A small network was shown many inputs. Here are its activations along a few directions, one row for each input.
In each table, some parts of the input vary, and every possible input appears once, in random order.
Descriptions start from the smaller parts, as in this example, which fits no table here: one of 8 places around a ring, together with either a single point or one of 9 places around a ring or (one of 2 separate values, together with one of 6 places along a line).
Shared parts are said once, and a part with two or three values counts as separate values.
(in the rows, 128 means zero)

Rows:
R1: [123 128 131 127 126 129 121 127 121 133 129 134 122 129 133 127]
R2: [126 152 131 126 121 137 173 138 167 156 133  35 102 156 118 116]
R3: [125 129 132 127 129 130 125 130 121 140 128 139 123 131 134 129]
R4: [132 129 126 125 123 129 125 129 126 121 129 131 136 131 125 125]
R5: [134 122 126 129 140 124 129 121 133 137 131 139 126 122 123 127]
R6: [132 121 126 128 137 123 125 119 132 130 132 134 126 120 122 124]
R7: [124 131 129 128 121 134 124 126 123 123 125 134 123 130 131 131]
R8: [133 128 124 124 127 125 124 128 137 121 127 132 134 120 123 129]
R9: [131 133 127 130 124 123 128 128 126 115 127 128 139 132 129 128]
R10: [120 121 130 129 127 135 123 134 113 132 127 130 123 128 135 130]
R11: [135 126 126 123 134 121 125 131 134 137 131 138 134 122 126 127]
R12: [121 124 128 130 123 140 126 132 115 123 123 129 124 128 132 134]
R13: [122 134 131 133 122 128 127 125 123 117 123 130 126 131 134 134]
R14: [132 124 125 130 132 128 128 118 135 121 128 134 126 120 120 128]
R15: [133 127 128 124 131 125 126 133 124 137 132 137 136 132 128 123]
R16: [132 125 126 122 131 121 121 129 134 130 132 133 134 120 126 125]
R17: [130 128 126 135 133 122 132 116 135 114 127 130 129 122 124 131]
R18: [131 126 128 124 128 125 122 131 124 130 133 132 135 130 127 121]
R19: [122 121 131 130 130 136 127 136 113 139 125 135 124 130 135 132]
R20: [131 131 125 129 127 119 128 126 136 115 126 129 137 122 127 131]
R21: [119 127 129 135 123 134 130 131 115 117 121 126 127 130 136 137]
What is each input in this table made of?
> either a single point or (one of 4 places along a line, together with one of 5 places along a line)
Change only the place on the line of 4 in R5. List by row number the other rows that result.
> R6, R14, R17

Rows:
R22: [132  86 119 147 156 125 116 119 105 110 119 187 144  89 127 145]
R23: [124 103 133 125 146 118  84  98  94 141 140 207 120 109 135 121]
R24: [109 125 130 122 115 168 143 148 137 156 122  70  86 132 126 128]
R25: [134 132 122 126 116 129 102 119 116  88 113 208 146 110 132 153]
R26: [111 128 129 110 104 152 134 167 133 152 130  60 110 138 132 121]
R27: [132 148 134 129 148 108 163 125 173 174 136  79 104 137 126 123]
R28: [152 144 119 119 126 102 148 117 186 112 147  66 144 129  98 101]
R29: [143 153 130 122 137 119 173 138 172 172 134  86 120 152 117 122]
R30: [159 146 116 119 128 111 150 112 185 114 141  72 142 133  93 104]
R31: [142  94 115 136 149 131 121 132 101 108 123 193 161 103 122 151]
R32: [133 105 132 128 142 126  91 107  95 140 135 213 124 112 130 116]
R33: [142  95 114 130 144 120 104 138  97 104 122 181 173 103 131 140]
R34: [157 144 115 121 131 118 161 106 190 114 142  79 134 135  85 108]
R35: [ 95 143 143 155 113 156 155 129  95 125 113  91  96 162 150 137]
R36: [104 148 140 143 103 151 146 144  89 123 116  87 118 174 152 134]
R37: [103 124 130 121 120 160 137 142 136 157 127  66  82 129 129 132]
R38: [132  96 123 129 143 108 102 146  99 104 129 170 177  97 137 136]
R39: [131 114 135 112 131 110  76 134  92 132 145 195 159 121 138 108]
R40: [117 128 127 112 109 172 147 156 135 154 124  74  99 143 122 131]
R41: [145 139 120 128 143 108 152  93 190 117 143  72 116 120  95 110]
R42: [117 122 128 135 127 114  90  98 118  91 114 196 122  93 141 153]
R43: [140 114 128 113 131 122  79 127  91 133 138 205 153 128 134 113]
R44: [136 150 133 130 144 115 169 130 174 173 132  83 108 141 122 119]
R45: [124 134 130 120 111 106  83 134 113  84 120 185 163 105 147 139]
R46: [125 124 127 138 122 123  97 107 120  90 109 203 128  96 136 147]
R47: [117 130 127 111 105 163 136 162 130 154 124  67 107 143 128 125]
R48: [125  83 120 145 160 116 109 110 104 111 124 180 139  85 131 150]
R49: [142 112 128 117 136 132  96 119  92 137 138 217 141 127 125 122]
R50: [133 134 122 121 111 118  86 125 113  84 113 195 158 111 141 143]
R51: [150 140 119 129 139 114 158  98 192 116 140  76 121 124  90 105]
R52: [138 153 133 121 132 103 159 147 169 168 140  73 131 146 129 115]
R53: [ 89 142 144 154 118 149 148 123  94 127 118  87  92 159 153 141]
R54: [104 147 141 146 107 161 159 138  93 122 116  95 110 175 145 140]
R55: [144 155 130 121 133 112 162 143 167 171 134  80 128 150 124 118]
R56: [ 97 146 143 143 101 141 144 150  90 120 121  81 121 170 157 131]
What is each input in this table made of?
> one of 5 places along a line, together with either one of 3 separate values or one of 4 places along a line
The inputs of R39 and R23 match in every part but the place on the line of 5. If R45 is changed in the same way as R39 into R23, which row does it become?
> R42
Change only the place on the line of 4 in R35. List by row number the other rows that result.
> R24, R44, R51
Change only the choice among 3 separate values in R49. List by row number the other rows that result.
> R25, R31
Change only the place on the line of 4 in R36. List by row number the other rows that result.
> R30, R47, R55

Rows:
R57: [186 177 111  75 115  94 146 167 223 173 162  57 161 144  94  75]
R58: [ 97  95 134 110 140 191 130 187  84 225 141  55  91 150 142 112]
R59: [173 129 122 104 145  85 105 153 108 136 137 213 210 131 135 114]
R60: [155  83 125 122 180  90 104 114 100 193 148 216 143 106 131 104]
R61: [143 128 115 115 165 118 175  87 245 174 136  57  63 108  79 117]
R62: [163 185 111 103  94  86 149 116 227  81 139  23 163 127  94 104]
R63: [118 130 122 100  90 178 133 224  93 175 129  57 156 179 146 121]
R64: [112 180 148 108  79 145 151 186 101 175 143  88 139 215 148 101]
R65: [116 112 148 123 137 130  66 118  53 194 128 230 108 135 160 112]
R66: [ 98 141 136 180 112 146 101  83  76  43  96 204 103 121 158 160]
R67: [100 182 144 139  58 135 156 140 104  79 127  57 133 204 155 132]
R68: [123  96 135  91  99 147  67 200  65 132 118 210 188 117 160 132]
R69: [104 133 116 130  68 162 139 181  92  77 106  25 149 168 145 154]
R70: [208 121 110  76 148  81  96 139 166 124 164 199 214 101  85  97]
R71: [164  75 100 129 186 101 120  59 187 134 147 198 119  61  71 138]
R72: [ 83 101 131 137 143 203 159 143 104 175 111  53  51 127 139 169]
R73: [135 182 134 141  95  91 168 137 167  88 127  35 163 161 133 130]
R74: [101 123 139 155 139 145  90  78  72 144 109 228  66 112 160 164]
R75: [132  89 115 155 184 105 129  71 124 145 125 212 106  85 125 156]
R76: [ 94 113 117 162 102 199 171 141  98  77  83  29  81 137 131 164]
R77: [114 135 143 149 170 125 192 103 180 183 126  66  60 133 118 144]
R78: [134 134 147 123 166 112 162 150 158 235 158  69  98 153 125  90]
R79: [ 80 149 158 144 131 171 176 104 114 175 124  84  33 166 145 148]
R80: [168 129 122  93 162 105 146 135 223 222 172  60  97 126  91  67]
R81: [191  71 112  98 183  86  95 104 163 179 175 204 150  80  81  89]
R82: [127 114 116 183 157 107 134  74 129  44 109 186 147  88 123 153]
R83: [109 160 136 136  87 115  70 119  70  39 107 199 167 156 171 144]
R84: [ 90  71 128 141 138 166  92 124  72 140 113 209  80  63 151 177]
R85: [176 137 107 104 136  74  91  96 171  29 147 165 215  86  85 121]
R86: [ 87  91 122 165 111 163 101 130  74  38  95 185 114  72 144 172]
R87: [ 92 145 161 118 128 156 147 149  93 226 153  86  74 187 144  93]
R88: [ 97 109 126 120  85 131  69 165  67  33 104 179 180 108 159 158]
R89: [106  58 138 107 137 154  68 162  54 188 132 211 123  87 153 122]
R90: [ 90 161 148 170  92 171 188  99 111  79 103  60  67 174 142 143]
R91: [143 142 118 134 132  77 102 112 115  37 124 180 207 118 140 138]
R92: [153 177 135 110 116 100 163 186 162 184 147  69 164 175 128  99]
R93: [146 153 109 137 125 120 181  74 243  83 109  27 103 103  77 112]
R94: [158 106 101 152 159 104 121  57 189  38 127 170 159  58  68 133]
R95: [133 149 144 107 100 125  68 156  65 137 115 229 175 165 165 120]
R96: [121 155 136 176 129 126 201  94 179  88 101  38  98 134 117 141]
The inputs of R75 and R77 match in every part but one. If R91 is changed in the same way as R75 into R77, which row does it become?
> R73
The inputs of R70 and R57 match in every part but one. If R94 is changed in the same way as R70 into R57, which row does it become?
> R93
What is each input in this table made of?
> one of 2 separate values, together with one of 4 places along a line, together with one of 5 places around a ring
Change only the place on the ring of 5 in R68. List by row number the other rows that result.
> R84, R86, R88, R89
Change only the choice among 2 separate values in R58. List by row number the other rows that result.
> R89
Start at R80 and move only the place on the line of 4, one step at a time. The first step leads to R78. Which rows follow, in order?
> R87, R58
Change only the place on the line of 4 in R79. List by row number the other rows that result.
> R61, R72, R77

Rows:
R97: [138 131 127 122 137 118 137 130 148 147 136 116 130 129 121 119]
R98: [116 108 133 136 128 131  86 125  67 109 119 218 143 116 152 143]
R99: [117 129 132 129 124 142 135 131 125 139 126 109 108 135 131 130]
R100: [143  99 118 125 142 109  82 113 110  96 127 223 162  86 126 136]
R101: [118 130 130 136 123 138 141 133 122 126 122 103 119 136 133 134]
R102: [120 131 131 126 118 141 134 139 121 133 128 104 121 141 132 126]
R103: [136 132 125 132 135 119 143 120 148 124 131 111 131 127 118 125]
R104: [121 130 132 126 124 138 136 143 123 149 127 109 119 139 134 128]
R105: [138 133 125 122 130 121 134 126 145 131 136 111 133 132 117 117]
R106: [117 139 132 130 115 137 135 136 126 123 122 104 120 139 135 132]
R107: [135 131 127 126 135 122 136 118 150 138 134 116 119 126 117 120]
R108: [136 141 126 126 126 118 137 122 151 121 130 113 131 130 120 124]
What is each input in this table made of?
> one of 2 separate values, together with either a single point or one of 5 places around a ring
The inputs of R108 and R106 match in every part but the choice among 2 separate values. If R103 is changed in the same way as R108 into R106, which row does it become?
> R101
Change only the choice among 2 separate values in R97. List by row number the other rows that result.
> R104
Change only the choice among 2 separate values in R100. List by row number the other rows that result.
> R98
